Each row below holds a small network's activations on one record, seen along a few directions.
After each row come some of the record's fields: BIP, ZUM, TUM, MISAM, RULI, MEREL, ROLI.
Not every record has every field; a missing one is left out.
The largest differences between rows may come from other fields.
(in the rows, 500 means zero)
Random noise pushes rows far along 2 fixed directions. That doesn't count. These rows show it; they differ only by the noise:
[409 681 595 606 638 418 653 422 633 684 434 615 581 549 804 435 582]
[440 596 487 496 462 427 528 454 461 497 408 579 496 508 480 377 562]
[482 602 474 462 438 453 484 538 401 480 425 569 502 494 387 352 577]
[502 608 472 449 432 465 467 578 377 478 435 565 508 488 352 343 585]

[521 546 461 485 542 516 485 671 480 569 428 513 611 547 437 433 519]
BIP=zabo ZUM=keled MISAM=tigak RULI=binid MEREL=meze ROLI=kol
[437 399 574 450 575 427 482 674 537 590 418 449 510 516 448 501 467]
TUM=gilaf MISAM=fes RULI=binid MEREL=sez ROLI=kol
[394 331 596 526 603 343 458 426 606 459 556 498 573 452 562 643 396]
TUM=gilaf ROLI=zaro
[476 610 457 580 593 609 633 436 631 601 565 455 476 625 772 632 599]
BIP=fab ZUM=keled MISAM=fes RULI=binid MEREL=sez ROLI=kol
[649 706 598 542 630 619 552 731 456 726 576 468 561 554 686 490 584]
BIP=fab ZUM=keled TUM=seloz MISAM=guf RULI=binid MEREL=pav ROLI=kol
[547 418 445 441 370 497 500 432 442 369 422 455 320 481 388 449 475]
BIP=fab ZUM=kenit TUM=seloz MISAM=guf RULI=faso MEREL=kovar ROLI=kol
[588 686 560 667 689 575 588 427 660 633 635 548 641 447 827 614 566]
BIP=fab ZUM=kenit MISAM=guf RULI=faso MEREL=kovar ROLI=zaro
[546 727 560 656 505 469 522 423 564 607 520 541 537 480 592 426 538]
BIP=fab ZUM=kenit TUM=seloz MISAM=guf RULI=binid MEREL=pav ROLI=zaro
[469 402 505 415 490 450 480 565 477 530 375 468 403 570 351 417 449]
BIP=fab TUM=gilaf MISAM=fes RULI=binid MEREL=sez ROLI=kol
[525 469 480 447 475 371 328 512 413 381 495 502 595 456 385 429 463]
BIP=zabo ZUM=keled TUM=seloz ROLI=zaro
[432 395 429 412 379 513 500 396 471 330 358 518 362 473 378 587 411]
MISAM=guf RULI=faso MEREL=kovar ROLI=kol
[747 577 441 355 401 762 407 801 171 404 646 447 460 419 159 446 625]
BIP=fab ZUM=keled TUM=gilaf MISAM=guf RULI=faso MEREL=kovar ROLI=kol
[501 618 540 529 524 524 533 414 531 592 551 526 464 496 529 521 510]
BIP=fab TUM=gilaf MISAM=guf RULI=binid MEREL=pav ROLI=zaro
[459 611 467 585 384 548 463 268 443 436 583 523 510 441 472 482 501]
BIP=fab ZUM=keled TUM=gilaf MISAM=fes RULI=binid MEREL=sez ROLI=zaro
[405 584 452 522 336 470 576 268 465 458 321 558 376 554 505 400 453]
BIP=fab ZUM=keled TUM=seloz MISAM=fes RULI=binid MEREL=sez ROLI=kol
[341 308 487 339 580 413 675 501 694 570 267 480 323 653 642 461 381]
BIP=zabo TUM=seloz MISAM=tigak RULI=faso MEREL=peb ROLI=kol
[658 533 462 486 483 633 382 660 349 545 660 462 644 419 453 566 557]
BIP=fab ZUM=keled MISAM=fes RULI=binid MEREL=sez ROLI=kol
[497 535 444 501 388 546 366 469 423 329 516 501 464 528 401 445 586]
BIP=fab ZUM=keled TUM=seloz ROLI=kol
[497 607 515 488 556 715 725 535 596 611 647 488 457 605 681 570 616]
BIP=fab ZUM=keled TUM=gilaf MISAM=tigak RULI=faso MEREL=peb ROLI=kol
[456 459 520 482 582 538 648 532 580 631 505 442 443 646 739 534 455]
BIP=fab ZUM=keled TUM=seloz MISAM=tigak RULI=binid MEREL=meze ROLI=kol
[560 420 518 617 565 461 532 343 558 451 719 527 601 474 675 725 443]
BIP=fab ZUM=keled ROLI=zaro
[549 372 398 408 413 509 400 542 413 396 538 460 423 496 230 553 402]
BIP=fab MISAM=fes RULI=binid MEREL=sez ROLI=zaro
[438 390 324 502 356 388 363 232 409 200 503 528 493 425 326 544 451]
BIP=zabo ZUM=keled ROLI=zaro
[480 432 499 496 480 543 473 482 504 496 538 426 513 556 427 509 535]
BIP=fab ZUM=kenit TUM=gilaf MISAM=tigak RULI=binid MEREL=meze ROLI=kol
[488 539 322 573 351 532 412 207 405 277 535 501 442 416 390 549 479]
BIP=fab ZUM=keled MISAM=guf RULI=binid MEREL=pav ROLI=zaro
[523 509 487 564 441 578 480 308 484 424 535 503 473 402 522 514 567]
BIP=fab ZUM=kenit TUM=gilaf MISAM=guf RULI=faso MEREL=kovar ROLI=kol
[476 466 574 481 541 482 402 711 517 618 450 465 556 474 485 463 469]
TUM=seloz MISAM=fes RULI=binid MEREL=sez ROLI=kol
[595 595 421 455 411 634 486 576 396 559 561 519 405 465 404 521 573]
BIP=fab MISAM=guf RULI=binid MEREL=pav ROLI=kol
[507 467 460 386 455 571 520 617 454 421 402 506 390 508 369 563 461]
MISAM=guf RULI=faso MEREL=kovar ROLI=kol
[528 632 399 518 348 554 474 458 403 471 423 564 478 467 350 414 556]
BIP=fab ZUM=kenit MISAM=fes RULI=binid MEREL=sez ROLI=kol
[608 531 602 469 568 548 374 766 435 602 532 549 596 500 449 457 529]
BIP=fab TUM=seloz ROLI=kol
[424 604 530 638 538 459 555 341 606 600 355 539 495 534 693 400 515]
BIP=fab ZUM=kenit TUM=seloz MISAM=fes RULI=binid MEREL=sez ROLI=kol
[443 488 454 461 413 430 472 475 491 434 446 498 443 469 349 554 423]
MISAM=guf RULI=binid MEREL=pav ROLI=zaro
[477 612 467 446 429 467 505 529 431 491 418 561 460 538 477 379 562]
BIP=zabo ZUM=keled TUM=seloz ROLI=kol
[543 591 584 560 670 554 585 613 505 616 586 552 576 568 665 528 585]
BIP=fab ZUM=keled TUM=gilaf ROLI=kol

Which values does each new row have?
[562 644 621 548 658 572 561 699 521 640 522 502 587 446 616 508 603]
ZUM=kenit TUM=gilaf MISAM=guf RULI=faso MEREL=kovar ROLI=kol
[493 556 371 499 404 615 614 297 460 344 419 547 343 531 497 558 508]
BIP=fab ZUM=keled MISAM=guf RULI=faso MEREL=kovar ROLI=kol
[592 602 552 558 564 510 426 793 450 605 491 502 672 443 412 481 559]
ZUM=kenit MISAM=fes RULI=binid MEREL=sez ROLI=kol
[580 420 403 297 483 559 449 754 341 382 545 424 489 495 172 418 495]
BIP=zabo ZUM=keled TUM=gilaf MISAM=tigak RULI=faso MEREL=peb ROLI=zaro
[493 534 505 526 557 493 531 426 617 588 440 484 452 554 623 594 529]
BIP=fab MISAM=guf RULI=binid MEREL=pav ROLI=kol
[551 478 416 446 436 562 476 513 420 483 474 488 371 503 390 561 493]
BIP=fab MISAM=guf RULI=binid MEREL=pav ROLI=kol
[604 587 535 538 603 608 626 660 609 638 673 527 601 515 605 566 537]
BIP=fab ZUM=kenit MISAM=tigak RULI=faso MEREL=peb ROLI=zaro
[472 376 514 531 456 369 336 477 443 328 581 482 608 399 409 557 413]
ZUM=keled TUM=seloz ROLI=zaro
[530 525 494 675 577 436 466 372 584 471 629 570 631 436 606 589 520]
BIP=fab ZUM=kenit ROLI=zaro
[444 435 601 510 558 370 453 467 646 532 391 532 504 584 586 490 474]
BIP=fab TUM=seloz ROLI=kol
[470 570 481 561 417 503 484 375 431 464 375 528 472 517 477 404 467]
BIP=fab ZUM=keled TUM=seloz MISAM=fes RULI=binid MEREL=sez ROLI=kol
[512 642 454 548 498 591 525 395 504 426 506 510 428 485 562 443 510]
BIP=fab ZUM=keled TUM=seloz MISAM=guf RULI=faso MEREL=kovar ROLI=zaro
[403 366 507 524 491 372 496 441 513 476 439 432 480 459 462 523 462]
ZUM=kenit TUM=gilaf MISAM=fes RULI=binid MEREL=sez ROLI=kol
[546 465 475 454 430 514 495 573 397 494 464 446 432 557 424 449 466]
BIP=fab ZUM=keled TUM=seloz MISAM=fes RULI=binid MEREL=sez ROLI=kol
[371 403 553 470 498 405 471 447 515 486 335 497 497 490 442 515 407]
TUM=gilaf MISAM=fes RULI=binid MEREL=sez ROLI=kol
[493 592 551 550 671 415 490 547 540 561 551 532 623 518 615 461 545]
BIP=zabo ZUM=keled TUM=gilaf ROLI=zaro
[547 468 479 621 533 481 491 427 548 484 597 557 566 464 609 602 545]
BIP=fab ZUM=kenit ROLI=kol
